These are the activations of a small neural network, seen along a few directions. Each row is one input.
Each table varies a few parts of the input and shows all the possible inputs, shuffled.
Descriptions start from the smaller parts, as in this example, which fits no table here: ring(5) and (point or line(9) or (values(3) and line(6))).
Shared parts are said once, and a part with two or three values counts as separate values.
(in the rows, 128 means zero)

Other details of the inputs vary at random and push rows far along two fixed directions, the same in every table; ignore that.

Table:
x1: [194  68 133 104 141  98  34 184  25 131 150 138]
x2: [143 157 120  81 146 105 105 175  74  74 189  96]
x3: [131 172 116  84 152 117 101 169  71  59 187  93]
x4: [142 128 145 126 140 136 126 137  85 122 147 145]
x5: [123 118 120 107 146 126 121 151 109 115 131 110]
x6: [ 69 186 104 137 136 162 216 113 211 103 122  75]
x7: [101 152 137 127 122 141 161 135 145 120 132 145]
x8: [129 144 141  86 129 117  91 155  70  90 157 154]
x9: [101 153 135 153 100 122 189  96 180 137 111 119]
x10: [136 159 142  99 146 113 102 188  66  85 168 155]
x11: [132 174 119  64 152 118 102 181  61  42 190  89]
x12: [ 96 137 109 141 126 132 145  97 175 138 110 102]
x13: [ 68 186 104 117 140 140 180 116 178  89 134  82]
x14: [ 83 161  93 156 131 147 198  95 206 123 118  89]
x15: [127 200 139  78 158 103 121 179  57  58 206 134]
x16: [ 89 147 103 139 133 152 189 103 185 132 101  88]
x17: [194  25 160 153  91 100  52 124  84 177  86 182]
x18: [111 136 110 151 123 155 171 106 194 144 102  93]
x19: [166 102 125 128 131 125  87 156 103 133 134 117]
x20: [142  73 138 150  99 127 113 101 144 178  84 175]
x21: [106 109 111 150 123 138 156  94 198 156  85 111]
x22: [154 103 134 101 140 116  77 170  89 117 139 124]
x23: [127 144 125  84 142 109 108 165 106  91 162 106]
x24: [ 84 176  98 139 134 137 172 104 176 111 132  84]
x25: [ 98 157 125 116 131 139 169 137 122 108 136 138]
x26: [119 122 135 170 117 149 166  75 181 163  98 146]
x27: [126 211 139  77 172 116 123 208  38  31 220 133]
x28: [150 133 116 102 142 116 102 161  84  85 164 107]
x29: [ 84 185 127 163 133 170 216  93 197 127 130 120]
x30: [193  43 142 114 117  90  25 150  79 175 121 148]
x31: [208  37 139 114 124 111  32 158  51 161 112 141]
x32: [131 111 144 169 105 140 152  67 188 196  92 149]
x33: [107 180 101 109 154 133 164 153 109  73 165  81]
x34: [186  49 141 122 127 108  32 162  77 164 118 149]
x35: [125 112 110 153 119 143 154  93 187 152  92 104]
x36: [ 85 165 125 134 132 159 203 104 155 120 132 125]
x37: [106 184 127 122 159 132 160 151  97  83 165 132]
x38: [ 45 191  87 157 136 156 239  88 240 110 116  78]
x39: [119 183 145  70 139 122 135 167  74  63 200 131]
x40: [155  85 127 123 120 123  77 121 121 151 103 123]
x41: [ 94 129 127 165 106 162 196  67 207 158  93 141]
x42: [164  56 144 190 107 129  98  74 162 219  61 183]
x43: [105 135 127 168 106 130 168  81 203 185  83 153]
x44: [139 131 151 113 127 138 119 152  95 115 154 152]
x45: [138 110 122 134 116 130 128 107 161 157 107 106]
x46: [176  48 145 156 106 109  61 114 111 194  79 198]
x47: [ 97 173 106  95 158 126 150 168 102  71 169  93]
x48: [130 104 145 171 102 132 148 111 155 157  93 146]
x49: [202  27 166 122  93  95  26 134  76 202  99 200]
x50: [144  93 145 144 115 115 120 131  92 140 109 147]
x51: [103 211 129  74 157 111 120 180  60  37 197 134]
x52: [158 103 156 103 120 122  69 135  67 125 144 162]
x53: [165  37 155 197  89 144  91  40 176 247  42 177]
x54: [126 119 112 145 120 122 136 103 172 160 116 107]
x55: [160  41 153 188  77 120  88  64 155 212  46 169]
x56: [190  67 151 117 132  98  38 171  33 156 125 190]
x57: [105 193 131 116 150 128 141 136 104  77 167 132]
x58: [111 110 111 154 118 146 162  86 205 159  81 106]
x59: [ 96 144 109 139 119 142 182  94 208 145 103  90]
x60: [ 92 189 106 119 154 136 173 154 143  76 169  83]
Description of these inputs: values(5) and (point or ring(5) or ring(6)).
Changing only the values(5) part turns x53 into x29. The same change can be made to x51. Which row results? -> x10
Changing only the values(5) part turns x35 into x31. The same change can be made to x41. Which row results? -> x36
Which other rows agree with x45 in the values(5) part? List them by row number. -> x2, x9, x15, x23, x30, x32, x39, x43, x49, x54, x59
Which other rows does x41 become when the ring(5) part takes its other values? List them by row number. -> x20, x26, x42, x46
Start at x40 and move only the ring(6) part, one step at a time. The first step leads to x11. Which rows follow, in order? -> x3, x24, x12, x13
Which other rows does x9 become when the values(5) part takes its other values? List them by row number. -> x17, x48, x50, x55

Table:
x61: [145 157 117 109 166 120 117 182  63  69 180 102]
x62: [ 88 181  98 134 161 159 202 122 158  95 150  80]
x63: [123  82 122 190  81 146 159  20 242 232  44 121]
x64: [153  18 137 165  87 126  82 100 164 224  35 166]
x65: [153  78 127 163 125 147 109  73 158 200  84 121]
x66: [ 85 192 103 110 163 121 174 185  95  48 173  99]
x67: [ 58 198  98 155 145 178 245 109 204  84 132  74]
x68: [119  92 130 148 104 131 141 114 193 188  80 138]
x69: [190  76 148 141 120 128  74 116 115 179 118 128]
x70: [180  81 145 131 128 118  68 130  77 143 134 118]
x71: [ 97 153 107 153 138 153 210 110 167 113 127  83]
x72: [168 116 136  72 140 106  44 150  58 113 166 129]
x73: [133 102 117 130 143 134 122 147 113 139 112 129]
x74: [158  78 138 158 118 144  93  91 147 176  91 125]
x75: [165  90 129 119 136 122  97 175  82 138 133 138]
x76: [147 100 133 121 111 112  91 125 152 152 123 139]
x77: [131 141 131  69 128  92  92 165  75  70 175 118]
x78: [152 104 132  93 135  81  53 190  55 103 143 145]
x79: [110 184 108 127 156 152 191 148 141  86 164  85]
x80: [ 78 178 148 168 109 146 229  74 168 128 117 163]
x81: [122 136 126  80 131  97 111 180  80  84 150 121]
x82: [163  43 131 124 114 111  56 129 122 197  75 164]
x83: [ 47 228 132 143 141 167 237  84 183 104 142 155]
x84: [131 160 139  73 132 121  99 155  83  69 175 114]
x85: [214  82 192 107 120  95  29 177  10 148 161 227]
x86: [144 120 126  65 138  98  54 163  73  99 165 136]
x87: [119  94 118 204  85 142 144  24 250 232  41 126]
x88: [ 82 219 106 116 132 144 200 104 202  98 159  76]
x89: [164  96 131  90 146 116  69 203  33  87 150 141]
x90: [157  52 127 166  85 100  69  89 166 202  60 154]
x91: [142 108 126 181 127 134 122  81 165 174 102 112]
x92: [111 163 126  68 130 112 108 167  93  56 176 120]
x93: [ 57 227 142 135 133 159 235 120 142  62 155 155]
x94: [ 88 183  99 111 153 142 192 167 120  64 159  91]
x95: [105 168 156 159 117 127 164 110 131 125 129 185]
Changing only one part turns x70 into x91. The same change can be made to x80. Which row results? -> x95
What is each input in this table made of? -> values(5) and (point or ring(6))
Which other rows agree with x82 in the values(5) part? List them by row number. -> x62, x65, x72, x73, x83, x86
Which other rows does x78 become when the ring(6) part takes its other values? List them by row number. -> x61, x66, x87, x90, x91
Which other rows does x71 become when the ring(6) part takes its other values? List them by row number. -> x63, x70, x77, x81, x94
